A small network was trained on invented records. Each row is its activation on one of them, seen along a few directions.
Here are examples, each followed by its value of one field, T.
The largest differences between rows may come from other fields.
Strong random noise was added to every row along 3 fixed directions; ignore it. To show where, here is one row again and again, with new noise each time:
[  84  477 -289 -275  272   13   80  -13  320   94 -371 -342 -107  341
   34  302]
[  73  102   51 -371  146 -130  -31  130 -161   55  216  -88 -175  354
  -47   83]
[-123  472  -77 -523  344 -453  186 -127  557 -123  -51 -375  -45  489
  322  343]
[  79  288 -120 -320  208  -57   22   58   78   73  -79 -214 -140  345
   -7  193]
[ 150  220 -111 -274  161   77  -21  138 -107  159  -50 -159 -188  314
 -130  127]

[-161 -236  153    2  120 -436 -102 -142  299 -273  261   67  -94   68
  243  -52] | t7
[  89 -541 -170  566 -274   73 -265  -86 -205 -223  125  395  217 -477
  194 -150] | t5
[ 312  -55 -150  188 -259  453  -51  126 -317  143 -177  394 -126 -190
 -254   21] | t12
[  20  104  -38    1   88  294  278  273  182  443 -114 -138 -135  207
 -348 -177] | t2
[ 157  566   -3 -301  343   52  526  145  137  392 -235 -483 -247  248
  -60   50] | t4
[  55  298 -484  258   -5  -28  -72 -117  721 -209 -682  -44  165 -344
  103  135] | t4
[ -45 -264  -16  239 -197  190  -73   70 -124 -218  -53   41   45 -174
  154  -34] | t8
[ 104  103 -679  531 -164  415 -275 -107 -183    7 -641  -40  225 -322
 -137   98] | t5
[   6  151 -251   42   22 -164  -97   -6  219 -214 -144  139   70  113
  253  126] | t12
[ 182    8 -427  330   48  305  -47  120  484  152 -186   40 -120 -107
   33   70] | t10
[-142 -210  -28  -42 -185 -258  144  -83   71 -136  396   83  164  -92
  133  -19] | t5
[ 165  -98   77  467 -166  -14 -208 -143 -362 -289 -275  346  252  -47
  -29  -27] | t1
[ 320 -232 -126  313  -89  647  128  511  113  318  559  164 -123  -96
 -239 -254] | t3
[ 370 -245  -41  231   45  444 -133  105 -365  309   10   29 -183 -257
 -378 -329] | t11
[-234 -152 -206  778  -91 -352 -592 -683   23 -881 -667  447  577 -597
  329  278] | t2
[  61  269 -160  279   82  306   41  -81 -270  226 -492   71 -141  -87
 -203   87] | t7
[ 267 -126    3  237 -111  514  286  446    1  471  371   57 -115  -14
  -90 -161] | t3
[-212  273  212 -207   56 -108   96   21  -81 -155  170 -105  -43   33
   85  161] | t6
[ -83  -51  207 -255  230 -315  462   57  468  178  488 -113 -158  255
  403  143] | t10
[ -65  -41   92 -211   27  141    7  280  -15   93  -14 -103 -110   32
 -205  -22] | t6
[  99  126 -231   32    9  -49  300 -107  331   10 -147 -145   42 -106
  -42  -43] | t11
[  95 -552   29  208 -166  124 -515 -239 -720 -267 -385  495  276 -407
 -138 -225] | t9
[-310  -52   71   50 -111 -444 -267 -233 -285 -379  189  190  -51  -35
   91  111] | t7
[ 288  113 -338  443   88  472  -70  -98  558 -102 -450  -48   95  -84
  -60  152] | t1
[ 246   78  110 -265   -5  123    3  143 -387  329 -295 -278 -227   17
 -414  -35] | t4
[-105 -169  297 -180  -71 -193 -184  194 -426   61  703  206   61   90
  -37  -94] | t3
[-105 -224   66  234 -155 -140 -213   55  111 -300 -105   -5  130 -213
  314  106] | t6
[-107 -186  235  113 -159  -37  120   37 -166   79  179   66   50   -1
 -169  -47] | t2
[ -79  488  -92 -453  300 -131  135 -470  -12 -180 -548 -497   50  305
  125  284] | t9
[ 328  273 -413  321 -141  577 -390    0 -547  248 -855   57  -71 -194
 -314  274] | t12
[ -51  -79  -70  146 -139 -259 -460 -193 -417 -234   69  167  138 -267
  -81 -141] | t11
[ 190 -539 -137  702 -405  341 -471   28 -481 -368 -277  496  181 -618
   80 -182] | t8
[  33 -107   -9   81  -18  201 -186   17 -590 -208 -264  -32   43 -114
 -159   30] | t8
[  20 -623  235  -10  -35 -155 -373  103 -403   25  540  275 -133  -80
    3  -49] | t10
[ -87  115  390 -611   -5  -66  -11  -84 -326  235  360 -116 -238  370
   33 -192] | t9
[  40 -131  316 -236  -45 -209  200  270  151   92  532   91   -9  383
  -92 -210] | t1

Here are new rows. What is T for each?
[-175  -59  122  -85  134 -344   61 -135 -232 -211  129  -80 -145  173
   -8  117] | t7
[ 211 -613   44  296 -400  112 -243  125 -805  -32  328  339   15 -407
 -426 -344] | t11
[ -94 -403  135  -71   28 -403  -67 -153  -56 -200  134  145  107 -137
  112  273] | t10
[-310  -53 -115 -304  123 -422   36 -241  482 -226  151 -156  209   74
  216  124] | t5
[ 114  143   12  -42  338   21  -11   35  -88   36 -282 -126  -68 -111
 -104   17] | t4
[-169  182 -240   -7  122 -241  194  -94  614  -17 -393 -100  -39  123
  125   76] | t7
[  53 -291  224   97 -147  154 -153  413 -231  123  222   60 -126  -77
  -26 -209] | t6
[  45  697  -43 -400  238  -61  481  -37  353  193 -123 -235 -192  425
  200  254] | t12
[  38   85  197 -275   86  232  331  310 -479  217  192 -114 -207  272
 -147 -206] | t8
[ -96  -63  134 -186  195  -92  -41  116 -466  252   37  -97 -263  266
 -225  -55] | t7
[ -59   -7  -13 -113    3 -534 -225  -99    0 -324  -97   80  118  161
  349  165] | t12
[ 203   69  -97  137  135  218 -121   87  257   37 -235 -137 -151 -150
 -101  -61] | t4
